A small network was shown many inputs. Here are its activations along a few directions, one row for each input.
In each table, some parts of the input vary, and every possible input appears once, in random order.
Descriptions start from the smaller parts, as in this example, which fits no table here: one of 2 separate values, together with either a single point or one of 11 places along a line or (one of 4 places along a line, together with one of 8 places around a ring).
Shared parts are said once, and a part with two or three values counts as separate values.

Other details of the inputs vary at random and push rows far along two fixed directions, the same in every table; ignore that.

Rows:
x1: [ -7.6  -8.8 -34.0 -28.6  34.6  -6.5  31.3  -4.2 -15.5 -12.4  -1.3]
x2: [-13.9  42.5 -10.7   0.7 -14.4  -4.5   1.6 -38.7 -15.5   1.1 -82.4]
x3: [  9.3  48.8  31.9   7.9 -34.5  31.0   7.1   4.7   5.3  52.3 -30.4]
x4: [ 16.9  11.4  -4.9 -15.8  16.8  23.8  -2.6  46.0  -6.5  53.0  35.1]
x5: [-26.3  -4.7 -18.3 -32.6  23.6 -20.3  27.7  17.4 -38.4 -20.9   9.3]
x6: [ 18.4 -13.1  15.9  22.3 -17.1  30.6 -11.9  13.3  40.6  32.4   5.6]
x7: [ -1.3   3.3  10.9   9.2  -3.1  20.7 -29.6  44.0  28.2  22.2  46.5]
x8: [-13.9   0.1  16.4   4.2 -25.5 -26.4  -2.0 -32.9  19.0 -29.6 -43.0]
x9: [  4.6 -12.2  -1.5 -14.0  21.9 -31.0  11.9  -7.9 -22.6 -36.6  29.8]
x10: [-21.6  14.2  -1.0 -23.1  -1.4  -7.3  32.5 -14.1 -20.9 -16.3 -27.7]
x11: [  6.9 -24.4 -10.6   4.4  -0.4 -13.8  -5.2 -31.8 -11.1 -22.6 -22.1]
x12: [ -2.9  -3.0  -4.9  22.9 -26.1  -9.9  -6.4 -48.4  -8.1 -17.6 -49.3]
x13: [ -1.8   8.3  17.2  14.6 -39.4 -15.8   6.0 -62.6   1.4 -21.2 -57.6]
x14: [ -1.4  25.4  29.0  32.7 -31.9  42.9 -32.3  -9.0  46.4  33.3 -21.1]
x15: [-27.1   8.7   5.3  -2.6   0.1 -22.7 -14.4  -9.8  14.3 -38.3 -18.5]
x16: [ -4.6  38.9  46.1  29.1 -47.7  31.4 -18.3 -11.4  47.9  24.4 -24.3]
x17: [ 27.0   5.5 -10.2 -20.5  26.2  23.5   6.1  50.5   1.0  51.3  47.1]
x18: [-13.2 -31.0  -8.6 -18.1  16.1 -43.8  -3.2  22.7  -1.7 -36.6  26.7]
x19: [ -0.5 -25.2 -22.7 -24.8  43.7 -19.3 -10.6  15.5  18.3 -45.3  22.7]
x20: [  0.8   5.8  22.0  38.1 -41.4  24.2 -22.3   3.8  32.0  35.6 -12.1]
x21: [-14.1  21.9 -11.5 -24.7  11.8 -22.4  11.5   2.8 -29.2 -16.0 -27.6]
x22: [ 28.1 -13.1   7.0  17.0  13.1  27.6  -8.6  25.5  -3.3  32.6  59.3]
x23: [ -3.9 -37.6 -18.5 -15.6  24.5 -29.9  -9.8   9.1   4.5 -34.8  10.8]
x24: [-19.3  -8.9 -37.7 -31.4  30.1 -15.3  23.3  21.6 -36.1 -19.4  20.4]
x25: [ 13.8 -11.7  -5.7  17.2 -15.1   0.7   3.2 -54.6   4.9 -20.5 -54.3]
x26: [18.4 -1.5  7.5 23.7 -0.2 22.9 -9.6 23.0 -8.1 31.2 54.0]
x27: [  0.4 -34.1 -11.7 -14.7  14.8 -40.3   5.3   8.7 -25.5 -31.6  33.5]
x28: [ -7.1  -1.0  -1.4   5.2   8.2 -24.5   5.9 -26.1 -23.2 -31.5  -2.3]
x29: [ -2.1  16.0   3.3   5.5 -11.1  43.7  12.1  12.1   0.1  55.0   6.0]
x30: [ 38.1 -20.5   1.2  11.9  23.5  30.8   1.2  31.0   1.9  27.0  67.3]
Each input here is: one of 5 places along a line, together with either one of 2 separate values or one of 4 places along a line.
Changing only the place on the line of 5 turns x21 into x4. The same change can be made to x27. Which row results? -> x11
Which other rows does x26 become when the place on the line of 5 takes its other values? List them by row number. -> x9, x22, x28, x30
Which other rows agree with x9 in the place on the line of 5? List them by row number. -> x3, x8, x10, x13, x16
Which other rows does x24 become when the choice among 2 separate values takes its other values? List them by row number. -> x2

Rows:
x31: [ -3.7  -5.5 -17.3   5.5   7.1 -14.5  -1.5 -33.7   0.3 -33.6 -35.1]
x32: [  5.0 -25.0 -14.3 -20.1  20.4 -17.5   9.1  11.9 -24.1 -21.7  30.0]
x33: [ -8.8  -6.1 -15.9  -9.7   3.6 -19.7   8.9 -36.7 -14.9 -22.8 -40.4]
x34: [  2.0  -4.7  -3.1 -17.0  18.3   3.2  -6.8  36.4   5.1   8.2  25.0]
x35: [ 12.9  16.5  13.5  32.9 -29.6  25.6 -13.6 -19.2  21.5  27.4 -22.6]
x36: [ -3.5  11.2  13.6  30.5 -23.2  -2.1   0.6 -52.9   6.8 -11.9 -51.1]
x37: [  0.0   5.4 -14.1  -4.2  11.1  -8.7   5.7 -32.6  -3.8 -22.8 -39.1]
x38: [ -5.3 -16.2 -16.4 -26.1  21.8 -15.3   9.5  27.8  -3.9 -12.5  29.5]
x39: [  7.4   5.4  32.3  30.7 -31.7  39.3 -15.4  28.4  27.7  49.9  30.8]
x40: [  1.8  12.1  -1.9 -13.7  14.6  11.6  11.7  38.0 -22.4  27.8  45.8]
x41: [ -1.4  -2.8  -9.8  -7.6   5.6  -7.1  10.1 -26.7 -11.3 -11.7 -17.2]
x42: [ -2.3  -8.0  -4.7  -6.3   5.8  -8.1 -14.4  15.3   9.3  -6.1  18.3]
x43: [  7.4 -17.8   0.4 -24.8  17.9 -12.5   3.3  53.3 -10.7  -2.3  74.2]
x44: [ -9.4  24.2  18.6  30.9 -34.9  25.2 -16.2 -34.4  27.5   9.8 -52.8]
x45: [  1.8  25.5   8.1   5.4  -8.0  21.1   8.0  24.4 -10.5  43.3  10.9]
x46: [ -2.5 -11.0 -21.5  -9.2  23.3 -30.7   0.8 -32.2  -7.8 -51.3 -18.6]
x47: [ -6.3  22.9   6.8  28.0 -36.0  22.7   6.4 -58.1   9.5  15.5 -74.2]
x48: [  1.1   1.4  26.2  16.2 -15.9  15.2 -11.9  13.1  15.5  21.3  23.1]
x49: [ -9.4  -6.0 -21.5 -23.6  24.0 -18.3   2.4   5.3  -1.0 -30.8  -9.1]
x50: [ 10.4  15.8  25.3  19.2 -28.5  37.6  -4.1  35.7  25.3  65.4  21.7]
x51: [ -7.9   0.6  -4.6 -13.4   6.9 -14.2   8.5  -0.7   1.0  -9.1  -2.9]
x52: [ -2.7  -2.8  -6.4  -1.1  -5.1 -21.7   7.8 -31.8 -18.4 -26.6 -32.3]
x53: [ -1.9  21.2  23.9  26.5 -28.0  24.9 -16.8 -14.4  28.1  23.5 -18.5]
x54: [ -3.9 -19.2  -6.2 -27.7  19.8 -29.2   2.8  30.6 -18.4 -23.8  35.4]
x55: [  9.9  -8.0   4.0  -5.3   3.6  -3.7   6.8   2.1 -14.0  -1.6  22.4]
x56: [  5.0 -20.2 -24.7 -24.6  34.3  -7.3   4.4  12.5 -11.2 -17.4  18.0]
x57: [ -3.9  -9.4  -8.2   8.2  -0.5 -26.4   0.7 -32.6  -8.1 -35.5 -31.4]
x58: [ 16.3  15.8  14.4  19.5 -19.2  39.2  -8.9   2.8  18.1  49.9  -9.2]
x59: [ 17.5 -10.1  18.4  25.3 -11.4  28.5  -7.4  25.1  10.9  36.5  38.7]
x60: [-12.2 -19.6  -9.7 -15.1  12.4 -36.5  -6.1   1.0  -7.0 -39.3   7.1]
x61: [  4.2 -10.2  -9.2 -27.2  33.3  -6.2  -0.6  42.9   1.2  -3.6  45.2]
x62: [-20.5  17.0 -17.3 -12.7   7.7 -13.7  17.1 -24.3 -28.7 -19.9 -39.2]
x63: [  2.8   7.4  21.2  10.6 -19.5  19.2  -1.1  23.4   8.3  25.8  17.7]
What do these inputs look like to the network? -> one of 3 separate values, together with either a single point or (one of 2 separate values, together with one of 5 places around a ring)
Changing only the choice among 3 separate values turns x63 into x43. The same change can be made to x38. Which row results? -> x51
Which other rows does x46 become when the place on the ring of 5 takes its other values? List them by row number. -> x36, x37, x41, x55
Which other rows agree with x60 in the choice among 3 separate values? List them by row number. -> x33, x34, x35, x42, x45, x50, x52, x54, x57, x58

Rows:
x64: [-12.1 -16.1 -16.6 -29.2  38.5 -42.4 -15.1  31.5  13.9 -46.2  32.1]
x65: [ 37.1 -38.7  18.9   9.0  -0.2   4.7  -7.8  53.8   7.9  31.5  83.4]
x66: [-16.4   6.1  13.1 -11.7 -13.0 -27.0  -2.3 -42.7  18.8 -46.7 -48.7]
x67: [-30.4  27.4  -6.6  -2.8   4.9 -21.2   1.0 -28.7  11.7 -43.5 -60.7]
x68: [-12.5 -22.7  -8.6 -14.2  24.1 -41.4 -22.4  18.0 -15.4 -50.0  48.2]
x69: [ 15.0  10.0   3.0  29.4  -6.2  49.1  -2.2 -15.8  14.9  40.3  -3.3]
x70: [  9.2  -3.9 -20.5 -36.7  35.3 -31.1  35.1  18.1 -51.8  -9.9  30.4]
x71: [ 24.4  16.6  21.0  29.5 -12.5  35.8 -27.8 -14.7  34.3  21.1   3.6]
x72: [-30.5  20.8   1.8   9.6  -8.4 -21.6  -5.3 -42.4 -18.0 -47.8 -42.4]
x73: [  1.5 -18.0 -10.3  13.3 -14.8 -22.0  17.1 -49.9 -13.6 -22.0 -51.1]
x74: [ 16.6 -40.4 -42.6 -21.2  43.0  -9.3   2.3   9.6 -16.6 -20.4  25.1]
x75: [  8.6  -9.6 -13.8   9.4   4.1 -11.7 -17.3 -54.0  11.8 -37.5 -52.5]
x76: [ 12.8   3.9  21.1  35.7 -30.9  26.4  15.4 -12.3   4.5  38.5   3.2]
x77: [ -9.3 -32.1 -38.2 -30.1  33.3 -28.4   4.6  33.4  -3.7 -20.9  14.8]
x78: [  9.1  -2.6  31.7  10.9 -37.9  22.4 -12.5   4.4  34.3  31.0  -8.9]
x79: [  1.2  41.1  18.3 -13.7 -25.2  36.1  22.9  12.3  -8.4  55.7 -18.3]
x80: [ -2.7  24.5  35.7   6.8 -28.3  33.3   3.7   3.9  23.1  28.1  -3.5]
x81: [  1.8   0.9  25.7  38.4 -39.1  18.1 -32.1   1.6  14.7  27.5   0.3]
x82: [  2.1   7.9  17.7  24.1 -26.7  18.6 -25.5  14.1  44.2  32.0 -14.5]
x83: [  1.0   0.5  13.5  15.4 -12.7 -34.5   1.0 -52.8   5.0 -46.4 -35.7]
x84: [-27.5  40.2 -16.4 -12.5  -4.0 -21.4  12.6 -36.2 -49.4 -17.5 -59.0]
x85: [  5.0  -3.1  15.1   7.1 -37.4  33.7   6.1   4.6  18.1  43.5 -16.8]
x86: [-13.2  12.8 -36.3 -53.9  46.0 -27.3  21.0  42.2 -32.5 -10.8  13.2]
x87: [ -4.8  10.1  21.2   7.7 -31.4  36.6  12.6  -0.7  18.1  40.6  -8.0]
x88: [  9.9 -31.1  -2.2   5.4  -0.2  18.4 -11.1  62.1 -11.6  43.1  75.0]
x89: [ -0.1 -12.3  -6.1  -6.8  19.4  21.7  -0.8  72.9  14.0  42.9  70.5]
x90: [ 19.4  40.4   2.5   8.3   2.2  48.3   6.7  -6.2 -11.2  56.7 -15.7]
x91: [ -3.0  15.3 -10.1   5.0  17.6  -2.1  -1.1 -55.1  -0.7 -43.2 -48.5]
x92: [  7.3 -21.4  -5.3 -16.7  32.2 -34.6  17.9  12.0 -22.5 -39.8  46.6]
x93: [-19.8 -26.3 -26.7 -15.4  28.0 -27.2   3.7  17.1 -33.8 -29.7  41.3]
Changing only one part turns x73 into x88. The same change can be made to x65. Which row results? -> x81
What do these inputs look like to the network? -> one of 5 separate values, together with either a single point or one of 5 places around a ring
Which other rows agree with x71 in the choice among 5 separate values? List them by row number. -> x69, x74, x75, x90, x91
Which other rows does x64 become when the place on the ring of 5 takes its other values? List them by row number. -> x67, x77, x82, x89
